These are the activations of a small neural network, seen along a few directions. Each row is one input.
Each table varies a few parts of the input and shows all the possible inputs, shuffled.
Descriptions start from the smaller parts, as in this example, which fits no table here: one of 5 places around a ring, together with either a single point or one of 9 places along a line or (one of 3 separate values, together with one of 6 places along a line).
Shared parts are said once, and a part with two or three values counts as separate values.

Other details of the inputs shift rows strongly along two fixed directions, in all tables alike. That doesn't count.

A family of inputs:
r1: [-17  31  -7   7 -21  30  -6  -7  -3   6 -29  -8 -16]
r2: [ 17  21   0  23 -19  23   6 -30  -6 -21 -11  -2 -22]
r3: [  3  24 -19  -1  -3   1   1 -24 -17   4  -8  33  17]
r4: [-30 -10  -6   8  -6  10  12 -18  27 -10 -96  -1   8]
r5: [ -6 -20 -25  24   0  -4  12 -30  10 -19 -79  17  17]
r6: [  4  86  12  30 -53  22 -37  13 -38   2  49 -13 -63]
r7: [ 23 -74  22 -35  37 -47   3  31  28   7  77   8  17]
r8: [ 16  93 -14  30 -64  36 -35  21 -38  -5  50 -16 -48]
r9: [-21  28  -4   9 -17  26   1  -6  -1   7 -40  -5 -15]
r10: [-14  24  -8  15 -15  21 -12  -6   0   1 -28 -13   4]
r11: [ 19 -63   3  -1  50 -52   3  39  28   2  64  -9   8]
r12: [ 15 -67  15  -6  26 -46  14  34  18   3  52 -16  10]
r13: [ 26 -69  24  -9  56 -31  12  25  38  -9  70 -26   0]
r14: [-14 -13 -18   6   4   0  27 -27 -16  -5 -77  27  40]
r15: [-11  33 -10 -10 -15  23 -11  -5  -6  -7 -21   8  22]
r16: [-40  -6   5  -9  12  16   9 -24   8   2 -82  10  16]
r17: [-19  -7 -12  -5   6  22   2 -12   3 -11 -84   5  41]
r18: [ 24  94 -19  40 -72  18 -15   8 -60   0  67   4 -54]
r19: [-16 -31  27 -35  37 -30  -2  30  37   8  49  -5   6]
r20: [ 24 -63  13 -31  48 -49  -4  27  30  10  74  11  15]
r21: [ 27  90 -20  26 -58  32 -13 -11 -55  -5  55 -19 -64]
r22: [ -2  16  -4  -7 -26   3  11 -28 -25   4 -21  26  19]
r23: [ 22 -46   7 -40  47 -43  15  16  21  -6  72 -20  13]
r24: [-16  36  -5  -5 -14  18 -10 -15   1   4 -22   5  22]
r25: [-28  -1  -9   0   3  21   4 -26   8   0 -92   3  39]
r26: [ 34  72   0  13 -52  27 -24  13 -69  26  88  10 -53]
r27: [ -6 -48  33  -9  42 -35 -14  42  32   1  44 -26  -7]
r28: [-29  25   2   8 -15  27  -6 -13  -6   3 -37  -1 -18]
r29: [-30  -8  13  -6  16  10  -1 -23  -1  -1 -85   7  23]
r30: [ -5 -40  -9  15 -17   9  12 -31   7 -18 -80  16   7]
r31: [ 19 -59   3 -17  46 -34  14  22  22  -8  57 -36  -2]
r32: [ -3 -36  37 -32  44 -41 -13  35  32   5  56  -8  12]
r33: [-29 -10 -11   8 -12  18   8 -22  28 -12 -92  -4   8]
r34: [ 27  78  -7  34 -74  16 -14   5 -55   5  62  -2 -55]
r35: [-25 -10 -13  17 -11  14   0 -23  27 -17 -91  -8  21]
r36: [ 24 -75   9  -8  46 -40  -4  35  31   5  62  -9  -2]
r37: [ 42  98   7  15 -35  37 -16   1 -65  15 102  -1 -55]
r38: [-30  -3   0  -9   7  17  17 -19  10   8 -90   9  22]
r39: [ -4 -29 -17  19  -6   6   5 -36   9 -16 -84  20   7]
r40: [  5  -7  -5  13 -23  19  -1 -16 -21   2 -19  11 -11]
r41: [ -3 -27  23 -35  34 -30   6  39  43  16  48  -8  10]
r42: [-12 -19  -7   2  -6   2  25 -36 -19   1 -84  22  36]
r43: [ -2  16 -20  22 -20   9  11 -14 -27  -4 -22  13   4]
r44: [  4 -46   8 -10  35 -24  -8  52  37  -9  43 -31  15]
r45: [ 34 -54  32 -35  59 -41  14  21  39  -5  95  -9  16]
r46: [ -9 -12 -22   9  15   3  15 -34 -11   1 -78  30  34]
r47: [ -8 -11 -19  -7  11  17  28 -51 -17 -13 -86   1  25]
r48: [ -1 -34  19 -39  39 -31   0  40  47  14  56 -15  13]
r49: [ 13 -46   6 -25  37 -57  16  34  19   1  72  10  31]
r50: [  9 113  -4   9 -55  44 -28  17 -50  30  65  -9 -56]
r51: [-37 -14   0   9  -5  11   5 -23  25 -16 -86   1   1]
r52: [ 37  80  -7  15 -41  23 -32  11 -64  28  93  14 -55]
Description of these inputs: one of 4 places along a line, together with either one of 2 separate values or one of 5 places around a ring or one of 6 places along a line.
Q: The inputs of r34 and r22 match in every part but the place on the line of 4. If r4 is changed in the same way as r34 into r22, which row does it become?
A: r41
Q: The inputs of r26 and r40 match in every part but the place on the line of 4. If r16 is changed in the same way as r26 into r40, which row does it become?
A: r28
Q: Change only the place on the line of 6 in r4. List by row number the other rows that result.
A: r6, r8, r33, r35, r51
Q: Start at r12 and move only the place on the ring of 5, one step at a time. The first step leads to r40. Which rows follow, in order?
A: r36, r11, r43

A family of inputs:
r53: [-20 -70  29 -41 103 -21  -1  44  59  11   3 -34  33]
r54: [  -2 -104   23  -10   55  -36   38   23   64  -21    8  -33  -21]
r55: [ 56  46 -14 -11 -29   0 -10  -6 -22   3  87  24 -19]
r56: [ 53  13   3   8 -22   4   3 -21 -41  16  67  25 -51]
r57: [  6 -91  10 -19  52 -34 -11  47  67 -30  -5 -36  39]
r58: [ 31  45  -1  -1 -28  -1 -27 -14 -25 -10  80  31 -35]
r59: [ 19 -94 -25 -26  59 -75  32  31  19 -17  26   3  66]
r60: [ 10 -36  14 -42  53 -24  33   6  -7  23  26  20  54]
r61: [ 17 -35   3 -21  40 -33  28   8   6   3  36  23  66]
r62: [ 22  36  -8  37  -4  11  -3   6 -16   8  46 -33 -69]
r63: [-32  62  12 -20 -30  18 -33  45 -17  57  39  11 -20]
r64: [ 21  -8 -25  13 -26  21  23 -86 -21 -12 -85  47  19]
r65: [ -18 -104   32   13   46  -70    5   55   54    6  -16    1    2]
r66: [-10  70  -3  25 -56 -12 -32  42  -8   5  24  13 -29]
r67: [-25  16   1 -13  -7  30  -2 -85 -12 -13 -81  57  32]
r68: [  1 -51  13   5  18 -24  26   8  50 -32  11 -36 -16]
r69: [ -1 -89  18 -30  32 -40  11  33  78 -35   3 -38  28]
r70: [  7 -42 -10  21  34 -32  14   5  42 -17   5 -43  -5]
r71: [ 26  11  11  29 -21  23 -27  27 -32   8  46 -33 -60]
r72: [ -52   39   -4   -4  -21   45   23  -57   20  -27 -112   -4   15]
r73: [ 39   8 -26  19 -17 -18  14   6 -79  12  64   7 -29]
r74: [ -63   27  -21    2  -43   37  -13  -19    8   18 -116   34   42]
r75: [ -12    8  -28   45   -4   44   -6  -38   -1  -25 -107   -1    8]
r76: [ -8 -79   9 -27  48 -43  26  33  90 -38  11 -38  12]
r77: [ 21 -11 -33  30 -24  16  41 -63 -42 -16 -79  44  46]
r78: [ 20  15  21  20 -40  18  -6  14 -23   0  47 -34 -69]
r79: [-11  55  37 -32 -21  31 -15  13 -16  19  46 -32 -32]
r80: [ 18  69 -28  18 -18   2 -12  15   7  -8  59 -37 -39]
r81: [   6 -105   12    7   82  -29    5   42   51   -9   -3  -34   -3]
r82: [ -5 -84   4 -57  86 -61  32  28   5  18  26  -1  64]
r83: [-13 -63  -6  17  -7 -38 -12  47  39  12   4   0  10]
r84: [ -41   22    5  -12  -33   47    5  -48    8  -19 -106   -9   29]
r85: [ 23  56  16 -41  -4  18  -6 -20 -36  36  61  26 -14]
r86: [ 28   9  15  14 -19   5 -17 -24 -45   5  68  28 -65]
r87: [  5 -41 -14 -27  40 -45  22  13 -10   2  26   8  63]
r88: [  0  21 -10 -24  -8  30  13 -74 -12   1 -72  49  45]
r89: [-28 -68  44 -57  77 -30  30  30  74   0  16 -36  15]
r90: [ -7  77   6 -13  11  19 -10   6  -9  28  45 -33 -32]
r91: [-35  76  32  -9 -23   1 -30  40 -21  42  23  14 -29]
r92: [ -39   49  -24    8    0   32   12  -56   17  -10 -102  -12   25]
r93: [ 52  45 -23  10 -27  -7  10  10 -43  -1  84  26   7]
r94: [ -1  28  -3  36 -48   8 -30  47 -27  36  50   6 -62]
r95: [  3  54  27 -36   2  20 -24 -22 -39  29  61  33 -30]
r96: [-15 -21   5 -10  56  -3 -16  33  43  -5  10 -26  26]
r97: [  1  50  30 -24   0  31 -35  31 -24  27  52 -31 -23]
r98: [ -64   39    1   15  -33   13  -11  -20    7    0 -122   38   36]
r99: [ 53  11  -5  24 -16  -4  19   5 -61  16  83  20 -27]
r100: [ -18   -6   -5   25  -51   36   11  -56   -2  -35 -113  -15    0]
r101: [  0  40   8  48 -50 -23 -28  41 -14   8  43   2 -41]
r102: [ -2  52 -25  12 -62   2 -37  57   0  23  57  10 -26]
r103: [ -31   24   -2   -1  -13   57  -14  -34   -3  -14 -103   -6   39]
r104: [  6 -11 -52  27 -24  -1  33 -58 -61 -19 -84  29  42]
r105: [  -7   -9  -12   37  -30   38  -10  -38  -11  -26 -110  -14   11]
r106: [ 20  59 -21  22 -10  23 -37  40  -5 -10  63 -26 -33]
r107: [ -2 -12 -11  20 -24  22   6 -93 -25 -24 -92  51   6]
Q: Describe the family of inputs behind these rows.
A: one of 5 places along a line, together with either one of 2 separate values or one of 4 places along a line or one of 5 places around a ring
Q: The inputs of r57 and r97 match in every part but the place on the line of 5. If r106 is changed in the same way as r57 into r97, which row does it become?
A: r53
Q: The inputs of r85 and r55 match in every part but the place on the line of 5. If r89 is changed in the same way as r85 into r55, which row does it become?
A: r76
Q: Which other rows agree with r54 in the place on the line of 5? List them by row number.
A: r56, r62, r65, r71, r73, r78, r81, r86, r94, r99
Q: Change only the place on the line of 5 in r63. List by row number the other rows that result.
A: r74, r83, r94, r102
Q: Change only the place on the line of 4 in r61. List by row number the other rows that result.
A: r67, r87, r88
Q: Change only the choice among 2 separate values in r101. List by row number the other rows that result.
A: r83
